A small network was shown many inputs. Here are its activations along a few directions, one row for each input.
In each table, some parts of the input vary, and every possible input appears once, in random order.
A made-up example of a description, with smaller parts first: one of 8 places around a ring, together with either a single point or one of 9 places around a ring or (one of 2 separate values, together with one of 6 places along a line).
Shared parts are said once, and a part with two or three values counts as separate values.
In the rows, 128 means zero.

Other details of the inputs vary at random and push rows far along two fixed directions, the same in every table; ignore that.

Table:
x1: [141 123 124 125 124 120 119 140 136 123 126 123]
x2: [118 127 142 131 132 131 130 128 150 113 141 124]
x3: [116 127 121 125 142 133 144 107  33 185 103 120]
x4: [ 94 140 119  77 143 167 161  73  98 140 160 133]
x5: [119 130 138 135 128 130 130 127 152 116 142 120]
x6: [123 133 140 134 129 131 134 127 154 116 136 119]
x7: [131 126 137 109 128 132 130 127 153 110 134 129]
x8: [136 128 128 156 117 126 117 144 135 128 126 118]
x9: [133 126 126 117 126 140 120 125 150 114 144 133]
x10: [129 123 134 109 129 131 126 128 150 110 140 130]
x11: [134 131 115 126 121 139 121 127 151 117 147 125]
x12: [156 120 126 145 120  89 107 164 142 117  89 148]
x13: [107 139 127 140 124 115 137 128 157 116 135 141]
x14: [ 84 146 132  96 146 158 174  76 108 141 151 118]
x15: [131 122 128 117 122 140 125 127 150 114 140 131]
x16: [ 82 144 128  99 145 167 164  71  99 144 160 125]
x17: [172 104 143 174 122  97  84 184 109 134  83 129]
x18: [127 120 138 105 132 132 126 129 147 106 139 134]
x19: [134 129 121 122 124 139 121 126 151 115 146 129]
x20: [109 136 127 144 118 124 136 126 157 118 135 145]
x21: [179 112 132 185 120  92  77 188 109 135  87 123]
x22: [129 125 129 113 126 131 127 128 152 113 141 127]
x23: [141 125 115 138 122 107 114 143 136 122 112 155]
x24: [121 131 132 142 120 139 128 128 152 119 144 121]
x25: [112 140 107 129 137 125 152 105  45 186 114 106]
x26: [177 110 132 149 121  94  93 176 119 128  84 125]
x27: [134 124 116 133 117 111 125 137 137 122 114 153]
x28: [124 139 131 141 123 131 136 128 155 119 140 112]
x29: [119 121 147 131 130 142 127 127 146 111 140 132]
x30: [119 133 117 121 121 114 136 125 157 111 132 147]
x31: [123 135 131 142 124 138 123 126 150 118 147 123]
x32: [129 131 113 105 139 124 145 110  52 176  99 118]
x33: [130 121 113 105 139 132 140 111  37 180 101 128]
x34: [149 117 124 133 119 125 112 146 133 125 120 128]
x35: [130 117 138 108 128 143 124 128 146 107 140 139]
x36: [133 124 131 113 129 140 119 126 147 111 143 137]
x37: [164 115 114 143 126  97 106 159  77 156  87 120]
x38: [122 130 145 130 132 132 134 127 152 113 135 122]
x39: [118 124 147 127 135 132 129 128 147 109 140 127]
x40: [147 125 119 167 130  88 107 156  67 166  75 146]
x41: [ 84 150 116 109 136 153 170  78 111 151 159 109]
x42: [119 131 119 126 146 132 139 106  31 184 105 122]
x43: [132 127 117 125 116 139 127 129 153 117 143 123]
x44: [135 126 136 146 129 128 114 136 129 126 129 126]
x45: [132 134 122 121 121 131 132 127 157 116 137 118]
x46: [111 141 130 139 125 117 141 127 160 117 129 138]
x47: [123 136 136 137 126 131 135 127 155 118 138 116]
x48: [130 124 141 105 132 133 129 127 149 107 133 132]
Description of these inputs: one of 2 separate values, together with one of 4 places along a line, together with either a single point or one of 5 places along a line.
Changing only the place on the line of 4 turns x24 into x47. The same change can be made to x20. Which row results? -> x46
Change only the choice among 2 separate values in x20. List by row number the other rows that result. -> x27
Which other rows agree with x44 in the place on the line of 4 and the choice among 2 separate values? List them by row number. -> x16, x21, x31, x40, x42
Start at x45 and move only the place on the line of 5, one step at a time. The first step leads to x26. Which rows follow, in order? -> x32, x7, x48
Change only the choice among 2 separate values in x9. List by row number the other rows that result. -> x44
Change only the place on the line of 4 in x5. List by row number the other rows that result. -> x6, x17, x44

Table:
x49: [118 131 130 116 125 147 132 116 157 112 157 119]
x50: [154 113 132 141 126 102 102 161 116 129  98 135]
x51: [167 112 133 142 123 103  93 168 147 107 105 144]
x52: [114 137 126 107 135 152 141 102 128 130 152 120]
x53: [ 98 138 119  98 142 155 163  80  70 164 135 118]
x54: [167 110 137 146 127 108  97 167 114 133  98 121]
x55: [107 136 120 100 136 139 154  98 103 147 133 126]
x56: [ 71 167 128 143 109 157 165  97 242  80 198 121]
x57: [108 132 129 113 133 150 146 105 127 128 150 124]
x58: [138 124 111 115 135 115 134 124  66 165  96 130]
x59: [165 109 119 141 126  94 101 164  87 144  82 136]
x60: [117 131 127 112 119 142 134 119 190  91 161 141]
x61: [ 96 144 113  91 144 147 163  80  76 161 137 128]
x62: [161 109 135 143 134 105 106 158  83 147  87 122]
x63: [153 113 144 145 118 124  97 162 177  94 135 129]
x64: [165 109 145 145 111 111  88 175 208  71 124 148]
x65: [150 117 130 133 131 122 113 141  82 152 101 122]
x66: [109 133 125 110 130 140 143 110 130 129 143 135]
x67: [108 148 140 175 109 118 129 138 231  82 161 129]
x68: [ 94 140 119  99 138 155 163  84 100 146 152 115]
x69: [154 116 128 138 141 111 112 145  55 162  87 124]
x70: [140 130 132 197 115  95 105 168 153 125 108 128]
x71: [ 94 141 119  93 136 152 162  84 104 147 144 130]
Describe the family of inputs behind these rows. -> either one of 3 separate values or (one of 4 places along a line, together with one of 5 separate values)
Change only the place on the line of 4 in x63. List by row number the other rows that result. -> x57, x60, x66
